[[130 131 141 135]
 [117 137 155 120]
 [119 133 150 141]
 [123 142 146 126]
 [141 136 124 135]
 [149 127 105 137]
 [102  99 138 122]
 [150 129 114 130]
 [108 111 119 142]]
Indices start at 0.
The bottom-right entry: 142
The bottom-left entry: 108
The bottom entry of the column that holds the smallest entry is 111
Report the entry in row 1 and column 0.
A: 117
Report the entry in row 1 and column 1.
A: 137
The top entry of the column that holds the largest entry -> 141
The entry directly above 149 is 141
The entry in the top-left corner is 130
The entry just left of the smallest entry: 102
Report the entry directly below the smallest entry.
A: 129
The entry at row 2, column 0: 119
Report the entry directly below 138.
A: 114
The entry at row 0, column 1: 131
The entry in row 2 and column 2 is 150
The entry just right of 136 -> 124

X =
[[134 137 125 141 116 117]
 [132 138 137 133 120 126]
 [134 137 146 130 126 136]
 [115 113 118 134 146 114]
 [135 137 139 125 129 133]
 [133 129 132 107 115 149]
 [131 134 127 131 121 124]
 [132 127 122 123 121 130]
 [127 124 124 135 124 128]]
Indices start at 0.
What is the entry in row 0 and column 2?
Answer: 125
What is the top-left entry?
Answer: 134
The entry just right of the smallest entry is 115
The entry in row 2 and column 0 is 134
The entry at row 0, column 1 is 137
The largest entry: 149
The entry at row 1, column 0 -> 132
What is the bottom-left entry?
Answer: 127
What is the smallest entry?
Answer: 107
What is the entry directly below the largest entry?
Answer: 124
What is the bottom-right entry?
Answer: 128
The entry at row 2, column 1 -> 137
What is the top-right entry?
Answer: 117
The entry just right of 138 -> 137
The entry directly below the smallest entry is 131
The entry in row 1 and column 1 -> 138

Read these off the row that follows.
1) The entry just left of 150?
2) The second entry from the left?
3) The second entry from the right?
array([125, 150, 120, 127])
1) 125
2) 150
3) 120

B =
[[100 132 115 146 123 103 133 116 108]
 [128 150 143 125 109 131 131 122 136]
 [101 101 144 103 109 103 106 113 154]
 [129 115 140 111 137 147 118 103 100]]
Which number is the third largest entry?
A: 147
Which number is the last entry, reading row by row?
A: 100
The 1st entry, reading row by row -> 100
The entry in the bottom-left corner: 129
The third entry on the diagonal from the top-right corner: 106
The entry directly above 136 is 108
The third-last entry, reading row by row -> 118
The second entry on the main diagonal -> 150
Which number is the 5th entry in reading order?
A: 123
The first entry of the largest entry's row -> 101

Read these off the array that follows. Indices start at 0.
1) What is the entry at row 0, column 1?
2) What is the entry at row 0, column 0?
3) What is the entry at row 0, column 2?
4) What is the entry in the top-right corner?
5) What is the top entry of the column that holds the largest entry?
6) What is the bottom-left entry?
[[147 139 123 137 145 129 100 128 102 139 140 101 129 157 115 156]
 [101 126 137 100 144 153 111 137 104 133 155 120 156 133 101 121]
 [101 121 124 122 119 109 139 117 115 114 125 115 143 122 154 145]
 [111 142 136 101 148 133 134 127 120 142 126 119 107 110 145 143]
 [114 137 145 103 154 133 148 111 138 153 146 156 114 127 148 153]
 [108 151 125  99 142 116 143 134 132 110 150 118 108 104 120 135]
 [100 145 120 125 140 143 133 103 120 121 110 132 135 114 122 127]
 [111 109 129 100 151 152 110 127 150 100 141 115 104 116 128 156]
 [145 100 137 109 145 121 107 124 118 150 142 102 149 156 111 121]
 [127 108 106 140 133 148 138 103 124 108 145 123 105 149 155 155]
 [105 131 102 123 136  99 116 113 154 136 121 145 113 106 136 143]
 [133 112 118 132 110 103 125 125 135 114 151 153 123 128 119 106]]
1) 139
2) 147
3) 123
4) 156
5) 157
6) 133

Read these off the matrix that follows. Counting starts at 0.
1) Find the top-right entry.
2) Find the entry in row 2 and column 0.
3) Find the entry in row 0 and column 0.
4) Find the entry directly below the smallest entry.
5) Find the entry at row 2, column 2.
[[123 139 139 125 135 109 126 133 122 117 122]
 [116 127 124 120 123 127 140 149 133 128 121]
 [133 141 123 117 134 127 115 117 118 137 120]
 [129 141 136 128 137 110 123 136 120 118 122]
 [128 111 115 136 128 126 137 121 129 128 145]
 [119 130 126 117 120 126 141 149 132 126 121]
 [144 121 137 128 120 132 111 122 127 138 124]
 [137 144 125 127 138 119 119 133 118 120 118]]
1) 122
2) 133
3) 123
4) 127
5) 123

m =
[[142 150 115 105 128 122 151 151 148 133 148 116 140 152 115]
 [105 148 109 149 115 124 128 133 125 127 104 104 152 139 135]
 [107 145 120 115 137 119 133 117 124 134 111 110 121 146 122]
 [145 126 147 121 112 126 109 140 138 129 107 108 114 110 131]
 [115 142 108 121 139 135 114 114 108 107 112 129 141 136 114]
 [132 107 138 128 128 143 149 128 136 106 135 133 129 125 116]]
The last entry, reading row by row is 116
The 3rd entry in reading order: 115
The smallest entry in the first row is 105
The largest entry in the last column: 135
The smallest entry in the first column? 105
The top-left entry? 142
The top-right entry is 115
The bottom-left entry? 132
The fifth entry from the end, reading row by row: 135
The largest entry in the first row? 152
The second entry from the end, reading row by row -> 125
The third entry on the diagonal from the top-right corner -> 121
The smallest entry in the last row? 106
The 4th-last entry, reading row by row -> 133
The 3rd entry on the main diagonal? 120
The second entry on the main diagonal? 148
The largest entry in the last row? 149
The 2nd entry on the diagonal from the top-right corner: 139
The entry just left of 120 is 145

arr =
125,140,132,128,128,132,144
123,140,131,128,130,132,143
120,142,130,129,131,133,144
119,143,128,129,132,135,146
128,143,136,128,126,132,149
128,142,135,128,127,132,146
124,140,131,128,129,132,143
127,148,139,128,126,133,155
121,141,130,129,130,133,144
129,145,138,128,126,132,152
117,146,126,130,134,137,149
120,142,129,129,132,134,145
118,144,127,129,133,136,147
126,141,133,128,128,132,145
Counting starts at 0.
Give the entry in row 1 and column 0.
A: 123
The entry at row 0, column 1 -> 140
The entry in row 1 and column 2 is 131
The entry in row 0 and column 2 is 132
The entry directly above the smallest entry: 129
The top-left entry is 125
The entry directly below the largest entry -> 144
Give the bottom-left entry.
A: 126
The entry directly below the smallest entry -> 120
Give the entry at row 2, column 0.
A: 120
The entry just right of the smallest entry: 146
Give the minimum.
A: 117
The entry at row 1, column 1: 140
The entry in the bottom-right corner: 145
Give the top entry of the column that holds the largest entry.
A: 144
Give the maximum.
A: 155
The entry directly above the largest entry -> 143
Give the entry at row 2, column 2.
A: 130

Read these off the row that follows.
1) Find the minimum.
2) Find the entry just right of the centre entry.
[104 131 123 133 133]
1) 104
2) 133

Read these off the table that follows. Indices start at 0.
1) Read off the entry in row 1 and column 2.
2) Read off the entry at row 1, column 0.
3) Read off the entry in row 0 and column 2.
4) Read off the entry in the bottom-left corner.
5) Read off the entry in row 0 and column 0.
6) Read off the entry in the top-right corner.
7) Read off the entry just left of the largest entry.
8) Read off the entry directly above 114.
[[120 138 127 120 116 120 104 128 141 123 106 128 118 138 140]
 [124 142 117 136 141 128 141 126 120 147 143 138 129 118 121]
 [125 140 119 136 142 129 142 133 120 146 144 137 130 117 121]
 [135 110 147 126 117 139 127 134 134 114 125 109 131 131 134]
 [134 119 143 125 144 136 149 130 128 128 137 150 148 128 124]
 [132 115 141 121 112 134 116 132 137 112 119 112 126 135 136]]
1) 117
2) 124
3) 127
4) 132
5) 120
6) 140
7) 137
8) 146
